[[ 99  90 220 192 198 103 190 218 217 194 240 246]
 [101  92 218 191 197 104 189 216 215 193 238 244]
 [192 205 136 153 119 188 103  79  80 102 129 126]
 [102  91 211 186 192 106 186 212 211 190 232 237]
 [181 155  55  80  60 186  92  63  65  80  59  54]
 [178 204 187 193 161 173 125 114 113 129 181 181]
 [178 149  54  78  59 183  94  67  68  82  59  54]
 [188 170  63  89  65 191  88  58  59  78  63  58]
 [189 207 151 166 132 185 109  88  88 109 144 142]
 [148 107  66  78  74 156 119 107 107 107  81  79]
 [140  98  77  84  84 149 127 120 121 116  94  93]] -> 77

[[ -7  -1   7  -9   8  -4  13  13  -1  -2  -2]
 [ 12  -8   1   2  10 -12  -5 -19 -26  -7   7]
 [ -6  20   3   3  11  12  16   2   5  23   5]
 [ 10  10  -9  15  -2  17  -8   6  -7  22  16]
 [ 13   0 -10  -7 -12  12   1   5   8  17  -3]
 [ -1  10   9   1  -5  18  26  -6   5  23  13]
 [  4 -12  17  -7  -4   7  26 -20  -2  11  -3]
 [ -6  20  -1  15   6  14  18  11   7 -13  17]
 [-10  -8  13  -5   7 -15   4  13   1  -9  -4]
 [  7 -13  17   7   0  -1  -9   3 -29   7   3]] -> 17

[[5 1 3 3 7 7 5 5 0 6 7 6 3 2 7]
 [4 5 4 4 3 4 5 4 3 4 4 4 4 4 5]
 [3 5 4 4 3 3 4 3 5 3 3 3 4 5 3]
 [4 4 4 4 4 4 4 4 4 4 4 4 4 4 3]
 [4 3 4 4 5 5 4 4 2 4 5 4 4 3 5]
 [5 1 2 4 6 6 1 2 5 3 3 1 5 4 2]
 [3 5 4 4 3 3 4 3 5 3 3 3 4 4 3]
 [3 5 4 4 3 3 3 3 5 3 3 3 4 4 3]
 [3 5 4 4 2 2 3 3 5 3 2 3 4 5 2]
 [2 7 6 4 1 2 7 6 2 5 5 7 2 4 6]
 [3 6 5 4 2 2 6 5 3 5 5 6 3 4 5]] -> 5

[[7 5 4 3 5 4 6 3 3]
 [4 6 6 5 4 4 5 4 5]
 [3 5 6 5 4 4 4 6 4]
 [5 6 5 4 4 4 6 3 5]
 [6 5 4 4 5 5 6 2 6]
 [6 4 4 4 5 4 4 5 2]
 [7 5 4 3 5 4 5 4 2]] -> 4

[[56 42 29 47 31 34 44 40 43 43 37 37 74 30]
 [33 34 40 23 44 41 33 34 36 44 42 37 46 56]
 [32 41 40 32 39 42 42 34 45 38 41 40 45 58]
 [32 39 40 38 38 52 36 38 47 44 37 40 51 50]
 [25 77 44 36 42 29 32 56 41 38 51 55 43 30]
 [25 32 40 25 61 40 36 47 41 50 40 40 52 46]
 [30 51 29 18 31 29 35 39 36 41 49 38 47 34]
 [28 42 42 18 35 35 30 39 41 60 44 37 36 42]
 [46 32 41 28 41 49 44 61 52 41 44 45 36 32]
 [54 60 56 50 36 31 30 52 40 52 41 40 41 44]] -> 56
---
[[34, 60, 53, 70, 35, 51], [14, 70, 38, 79, 22, 52], [98, 34, 78, 30, 94, 54]] ⇒ 70
[[29, 10, 92, 52], [98, 78, 55, 85]] ⇒ 78
[[-14, -41, -17, 6, -6, 14], [15, 21, 6, 43, -19, 10]] ⇒ 21
[[5811, 5387, 1690, 5474, 6248, 9651, 8094], [5694, 2679, 8268, 4650, 1705, 3176, 4133]] ⇒ 2679
[[9, 29, 247, 86], [27, 93, 68, 86]] ⇒ 93
[[-911, -89, -552, 217, -659, -638], [584, -398, 307, -719, 452, -109]] ⇒ -398
[[5875, 2273, 5656, 5423, 7711], [2227, 5943, 3218, 2735, 8310]] ⇒ 5943
---
Input: -1  54  -9  53
Output: -9

Input:
 -6   -9   25  -30
 50  -22   14  -19
Output: 25

Input: -25   56  -36    9
Output: -36

Input:
 -3   -5   -9    5
  0   -6  -52  -19
 -6    1   -9   12
Output: -9

Input: -18   34   64  -10
Output: 64

Input:
 64  -34   44  -42
 51  -26   49  -31
 57  -26   36  -37
Output: 44

Input: -21  -55  -49   45
Output: -49

Input:   4  -60   25   36
Output: 25

Input: -37  -12   50   55
Output: 50

Input: -38  -13   60   25
Output: 60
---
[[123, 124, 61, 208], [69, 120, 33, 58], [93, 92, 52, 140]] 123
[[-862, -831, -235, 335, -848], [-83, -908, 464, -623, 948], [-547, -465, 280, 838, -370]] -862
[[7, 6, 4, 3, 5, 1, 2], [2, 2, 5, 7, 3, 7, 4], [2, 2, 5, 7, 3, 7, 4]] 7
[[525, 860, 314, 379], [359, 665, 227, 141], [311, 385, 235, 598]] 525
[[5108, 4006, 4923, 3947, 5597, 3606], [1378, 2183, 4614, 2018, 2573, 1735], [7052, 4381, 3092, 8630, 2027, 7715]] 5108
[[4, 3, 5, 5], [1, 6, 5, 2], [8, 3, 4, 5]] 4
[[-132, -282, -232, -638, -526, -375, -361], [684, -298, -490, -152, -784, -111, -848], [346, -563, -304, -231, -433, -49, -709]] -132
---
[-32 -38  -8 -21  -1  27 -51]	-1

[  9  12 -30   2  15 -60]	15

[ 68  34  61  20  59 -28]	59

[  1  14  36 -54 -25 -14]	-25

[ 28  -6 -47  -4   3 -50]	3

[ 15 -27  -9 -69   2  13]	2

[ 55 -41  -9   3 -26 -21]	-26

[[-32  34  -3  25]
 [ 61 -15 -11 -40]
 [-41  19   5  14]]	61

[  1 -61  19 -10  23  -5  -6]	23
---
Q:
[[  2  -3 -44  -6  -2 -17]
 [ 10  13  -9 -69  15   1]]
A: 2, 1

Q: [-69  33 -66 -39  18  -7]
A: -69, -7

Q:
[[-18 -23 -18   2   0]
 [ 27  50  -3  12   5]]
A: -18, 5

Q: [ 26  -7  60   4  10 -20]
A: 26, -20

Q: [-11 -34   7  60  52]
A: -11, 52

Q: [ 52  36 -69  20  13  58  11]
A: 52, 11
